A small network was shown many inputs. Here are its activations along a few directions, one row for each input.
Each table varies a few parts of the input and shows all the possible inputs, shuffled.
A made-up example of a description, with smaller parts first: one of 5 places around a ring, together with either a single point or (one of 2 separate values, together with one of 4 places along a line) or one of 9 places along a line.
Shared parts are said once, and a part with two or three values counts as separate values.
In the rows, 128 means zero.

Other details of the inputs vary at random and push rows far along three fixed directions, the same in every table; ignore that.

A family of inputs:
x1: [ 57 149 108 103 182 107 177 182 125 103 149]
x2: [199 134 126 159 105  90  88 111  70  95 120]
x3: [130 107  59 106 155 139 143 106  70 104 162]
x4: [111 204 168 141 149  86  89 168 129  86 123]
x5: [170 100 153 148  84 181  95  80 132 154  98]
x6: [177 138 123 170 118  64  75  95  98 109 156]
x7: [116 208 166 133 147  85  83 172 131  91 129]
x8: [165  87 148 151  77 133  93  81 160 186 112]
x9: [ 95 151 197 130 109 153 109 150 189 156  75]
x10: [120 211 169 130 144  88  93 172 128  92 131]
x11: [162 111 148 172  92 162 104  72 159 173 140]
x12: [199 132 130 159 105  71  97 107  77 108 126]
x13: [ 69 159 107 104 173 135 180 187 116  90 149]
x14: [104 151 202 124 105 143 122 157 194 171  91]
x15: [ 64 159 112  93 172 147 171 182 109  77 149]
x16: [ 89 163 193 136 115 144 104 145 215 172 125]
x17: [196 126 130 159  92  63  94 108  84 105 136]
x18: [167 123 148 167 103 162 109  65 158 182 128]
x19: [ 94 180 197 129 121 187 111 136 189 146 105]
x20: [193 124 127 153 110  62  77 109  83 115 125]
x21: [108  50  79 103 119 192 168  96 145 187 112]
x22: [104 161 198 127 102 162 127 153 189 157  81]
x23: [166 102 152 136  85 172  85  76 138 165  96]
x24: [105  41  88 117 123 176 178  92 146 190 116]
x25: [213  85 140 144 114 155 111  74 196 150  86]
x26: [ 94  67  81 114 139 218 157  73 143 172 130]
x27: [130  98  57 120 160 109 152 111  86 126 169]
x28: [138  74  71 122 123 107 170 129  77 111 155]
x29: [ 66 155 108  94 175 109 181 186 125 110 157]
x30: [121 183 178 115 127  88  78 180 112  77 102]
x31: [137  89  70 104 133 134 160 117  62  99 133]
x32: [ 58 154 105  83 177 136 155 181 115  88 145]
x33: [ 60 121 114  94 150  88 179 198 124 101 137]
x34: [ 45 121 133 106 153 203 205 159 188 171 134]
x35: [136 113  56 124 153 129 163 106  77 111 160]
x36: [110  43  88 106 104 172 181  97 153 194 134]
x37: [102 158 197 119 104 157 115 155 190 161  82]
x38: [174  93  51 111 186 118 168 110 128  86 152]
x39: [116 198 173 135 133  66  99 176 139  97 150]
x40: [125  78  68 104 142 128 145 114  62  97 127]
x41: [199 127 132 164 106  79  95 113  74 103 128]
x42: [188 148 125 169 112  74  91  96  92 106 161]
Each input here is: one of 2 separate values, together with either a single point or (one of 4 places along a line, together with one of 5 places along a line).
The inputs of x33 and x6 match in every part but the choice among 2 separate values. If x31 is changed in the same way as x33 into x6, which row does it become?
Answer: x19
A walk changes only the place on the line of 4. It starts at x15 and steps to x13. List the rest of the walk in order.
Answer: x34, x11
Change only the place on the line of 4 in x14. List by row number the other rows that result.
Answer: x23, x36, x37
Change only the choice among 2 separate values in x2. List by row number the other rows that result.
Answer: x13
Change only the place on the line of 5 in x1. List by row number the other rows that result.
Answer: x18, x27, x29, x34

A family of inputs:
x43: [196 122 168 162  91  36  76 127 111 125 112]
x44: [ 98 102  76 100 168 168 211 158 164 127 154]
x45: [ 76 157 188 133 139 171 132 141 198 192 130]
x46: [ 21  98  80  83 140 182 169 133 119 144 150]
x47: [ 64 108  98  98 164 195 206 145 110 147 142]
x48: [169  66 144 182  68 128 100  78 168 219  80]
x49: [161  92  51 104 106 159 174  61  76 193 103]
x50: [ 93 171 187 141 116 181 149 146 206 175 137]
x51: [176  58  63 141 143 160 158  71 110 165 165]
x52: [177  20  67 119  73 136 176  81 120 150 148]
x53: [ 82 112  92 105 159  35 185 225  88  89 133]
x54: [182 163 149 136 111  99  24 116  96 101 125]
x55: [179 116 159 166 112 186  94  46 166 156  80]
x56: [200 174 159 181 139  73  78  93 133  91 120]
x57: [111 208 199 123 153 117 108 208 131  82 112]
x58: [110 160 184 132 122 180 143 159 217 163 129]
x59: [190 161 139 148 125  67  31 104 135 103 136]
x60: [ 70 161  98  91 188 102 163 192  51  73 157]
x61: [ 84 226 188 156 116  91 122 189 154  86 158]
x62: [ 91 202 172  94 151 102  73 196 150  74 105]
x63: [ 94 146 175 124 151 164 125 149 223 166 110]
x64: [173 116  56 139 176  60 127  91  72  71 157]
x65: [175 136  68 139 134 107 135 114  22  73 170]
x66: [ 81 102 195 107  95 161 143 165 181 176  63]
x67: [ 43 156  82  97 166  66 152 181  85  77 192]
x68: [161  54  55 119 147 179 134  66 100 146 126]
x69: [ 30  99  91  99 150 185 188 132 113 146 147]
x70: [167  19  71 109  66 166 168  83  96 139 121]
x71: [ 63 170 186 141  88 206 141 140 185 152 118]
x72: [164  12  83  95  80 158 167  74  90 147 116]
x73: [ 92 103  80  87 160 197 203 156 140 115 127]
x74: [168 112 150 155 115 179  80  44 166 160  81]
x75: [ 60 160  87  73 175  98 144 190  58  73 163]
x76: [203 199 145 149  99  46  91 104 102 150 109]
x77: [164 171 161 191 109  69  53  96 102 118 158]
x78: [155 122  56 125 150  62 104 102  44 102 194]
x79: [206 122 176 139  75  47  86 121 117 102 124]
x80: [ 56 158 194 143 108 199 137 135 178 164 110]
x81: [ 86 145 185 112 135 199 119 156 187 167  98]
x82: [ 60 161  95 125 172  77 186 186  80  73 188]
x83: [ 87 103 198  98  86 165 146 164 183 162  70]
x84: [ 96 202 174 109 148  79  81 199 162  99 144]
x85: [194 119 159 160  83 204  89  74 155 168 110]
x86: [158  70  69 150 139 160 165  58  98 177 172]
x87: [ 83 207 172  99 153  96  82 175 153  63  96]
x88: [ 76 101 182 124  96 161 139 172 180 183  56]
x89: [188 110 159 161 108 194  85  67 162 166  89]
x90: [177  73  52 145 138 154 171  51 131 133 149]
x91: [199 122 170 150  82  43  81 125 115 112 119]
x92: [201 183 161 166 118 105  74 100 115  69 102]
x93: [104 150  86 101 203  80 184 199 105  61 161]
x94: [162 117  44 121 162  55 107  87  78  69 162]
x95: [200 161 156 167 130  75  51 115 113 116 146]
x96: [ 53  55  82  99 130 151 203 169 116 161  84]
The inputs of x67 and x46 match in every part but one. If x90 is changed in the same way as x67 into x46, which row does it become?
Answer: x92
The inputs of x53 and x88 match in every part but one. If x91 is changed in the same way as x53 into x88, which row does it become?
Answer: x83
Describe the family of inputs behind these rows.
Answer: one of 2 separate values, together with either a single point or one of 6 places along a line or (one of 4 places along a line, together with one of 5 places along a line)
Change only the choice among 2 separate values in x52. List by row number the other rows that result.
Answer: x70
Change only the choice among 2 separate values in x69. List by row number the other rows that result.
Answer: x77
A walk changes only the place on the line of 5. It starts at x90 and steps to x44. List the rest of the walk in order.
Answer: x58, x50, x61

A family of inputs:
x97: [ 86  52  60  87 149 173 202 122 116 133 103]
x98: [153 219 179 161 136 115  58 133 136  70 159]
x99: [201 121 104 171 128  61 117 113  53  97 145]
x100: [ 84 172 156 103 182  74 142 222 129  63 106]
x101: [126 225 171 165 145  99  43 126 121 102 155]
x102: [ 66  49  61 107 154 153 191 126 123 169 150]
x103: [185  65  79 126 124 150 128  52 148 174 113]
x104: [200 117  92 120 119  78  85 113  41  84 111]
x105: [111 160  49  95 216 111 151 142  58  45 167]
x106: [ 93  69  78  70 124 161 190 154 106 119 147]
x107: [ 50 176 137 118 165 216 185 154 182 158 141]
x108: [164 111  99 153 111  55  89  93  43  92 143]
x109: [184  82 115 173  83 147 131  62 100 164 110]
x110: [150 142 194 134  97 137 104 119 217 157 120]
x111: [122 135 168 142  97 139  94 103 207 204 113]
x112: [ 58 155 171  88 119 165 185 201 156 153 103]
x113: [129 128 201 146  75 156 102 122 190 139  97]
x114: [147  59  96 125  86 159 108  64  98 192 130]
x115: [157 123 199 168  85 149  83 117 203 156 108]
x116: [ 95 203 152 108 163  61 172 221 134  90 138]
The inputs of x111 and x116 match in every part but one. If x108 is changed in the same way as x111 into x116, which row does it become?
Answer: x109
Describe the family of inputs behind these rows.
Answer: one of 4 separate values, together with either a single point or one of 4 places along a line
